Each row below holds a small network's activations on one input, seen along a few directions.
In each table, some parts of the input vary, and every possible input appears once, in random order.
Descriptions start from the smaller parts, as in this example, which fits no table here: one of 3 separate values, together with either a single point or one of 9 places around a ring or (one of 6 places along a line, together with one of 8 places around a ring).
Shared parts are said once, and a part with two or three values counts as separate values.

Other details of the inputs vary at random and push rows far along two fixed directions, the same in every table; ignore that.

A family of inputs:
x1: [ 15 -11   3 -11  32  46 -21  13 -17  12  21  32]
x2: [  2 -24 -20  12   2  22  15  12  -4   8  -3  13]
x3: [-13  -4  -7 -13  -3  -9  -4  16 -14  33   1  24]
x4: [  2   5  12 -18  -6   0   1 -10  10   4   4  -4]
x5: [ 18   8  22  -2  26  10 -38  -7   9 -34   3 -23]
x6: [ 13  -1   4   4  37  42  -5   0 -26   3  10  42]
x7: [ -5  27  -9   6 -39 -37  17 -17  16  14 -14  -3]
x8: [  5   9 -19  -2 -11   5   2 -13   0  17   2  -2]
x9: [  7 -31  10  11  44  26 -13  28  -7 -29  16   5]
x10: [ -4   5  30  -8  13  -3 -19 -11   1 -28   1 -25]
x11: [  2 -23  -2  20  39  34  15  27 -24 -11  13  33]
x12: [  7 -14  -7   3 -22  -7   9  19  18   0  -7  -9]
x13: [ -8  25  -8   6 -39 -42  17 -13   6  16 -16  -8]
x14: [ -6  -7   3  -6   7   4 -12  10 -10  23   6  22]
x15: [ -9   2  -9 -10 -24 -15   4   4  11  41   1  25]
x16: [-10 -32  -4  -6   1   7  29  25  -3  12  15  23]
x17: [  9 -10  17   0 -10  -4   2   1  21 -43  -6 -41]
x18: [  2  13   7  12  12  -7 -24 -27  11 -31  -7 -31]
x19: [-23  -8  -4 -24 -11  -5  17  11 -17  42   4  32]
x20: [  3  -3   4 -22  -1  23   5   1  -5  18  15  16]
x21: [  1   4  34  -6  25  10 -26 -15   7 -40   6 -21]
x22: [-12  23 -12   1 -32 -41  17  -6  -5  15 -17  -3]
x23: [-11   6 -13   4 -12 -17   2 -14  -2  19  -8  -3]
x24: [  7  -2 -10  16 -18   0  24  11   6  -6 -12  -1]
x25: [ 12  15   4   8  11  -3 -22 -26  11 -29  -7 -35]
x26: [  0  -5  -5  23   7 -16   1  -1  15 -41  -6 -44]
x27: [ 10  23 -11   0 -22  -5  12  -8   0  11  -2   2]
x28: [-13   9 -10   2  -3 -21  -6 -11  -8   1 -11 -15]
Each input here is: one of 4 places along a line, together with either one of 2 separate values or one of 5 places along a line.
Changing only the place on the line of 4 turns x5 into x25. The same change can be made to x3. Which row results?
Answer: x28
Which other rows agree with x19 in the place on the line of 4? List them by row number.
Answer: x4, x10, x16, x17, x20, x21
Which other rows agree with x13 in the place on the line of 4? List them by row number.
Answer: x6, x7, x11, x22, x24, x27

A family of inputs:
x29: [  2   0  21   4  23   0 -24  -4  -1 -37   0 -25]
x30: [ 12 -13   3  22  19   9  -5  11   3 -50  -4 -32]
x31: [  0 -14   2 -16   3  22   9  12  -6  23  13  29]
x32: [ -9 -13  -9  -3  12  10   2  10 -16  26   6  31]
x33: [  9   2   2   0  16  21 -10  -5  -7  -1   6   9]
x34: [  1  20  -5   1 -24 -25  -1 -15  14  -2  -9 -23]
x35: [ -5  13 -17  -4 -29 -15  20  -7   0  34  -7  17]
x36: [  1 -13  -3 -11   3  22   5   9  -7  26  11  30]
x37: [  8  12  18  11  27   4 -31 -14  -2 -45  -3 -30]
x38: [ -3   0   2   5  21   9 -10  -2 -15  -3   3   9]
x39: [ -5  28  -7   3 -36 -41   9 -18  14   2 -18 -25]
x40: [  7   3  -1  -1  15  25  -1  -5 -15   9   5  24]
x41: [ -7   9   5  -8 -28 -32   6  -3  19  -4  -7 -26]
x42: [  6   4  15   6  23   4 -28  -7   1 -35  -2 -25]
x43: [  4 -22  -6  18  17  20  13  11  -2 -18   3   3]
x44: [ -4 -14  -5 -10   1  16   7  10  -9  28   9  31]
x45: [  2 -10  -3  -3  16  21  -8   4 -10  11   7  21]
x46: [-12  -1 -12  -9 -30 -19  17   5   6  35  -3  12]
x47: [  8  -4   2  -3  16  20 -12   0  -3   0   6   7]
x48: [ -7   9  10  -5 -18 -33   0  -4  16 -16  -7 -33]
x49: [ -5  -7 -22   7 -45 -28  42  19  18  24  -8   6]
x50: [ -2   2   3   5  24  14  -6  -3 -22  -1   2  18]
x51: [ -2   9   6 -10 -26 -25   4  -4  20  -6  -5 -25]
What do these inputs look like to the network?
Answer: either one of 3 separate values or (one of 4 places along a line, together with one of 5 places along a line)
Change only the place on the line of 4 in x33. List by row number the other rows that result.
Answer: x34, x37, x38
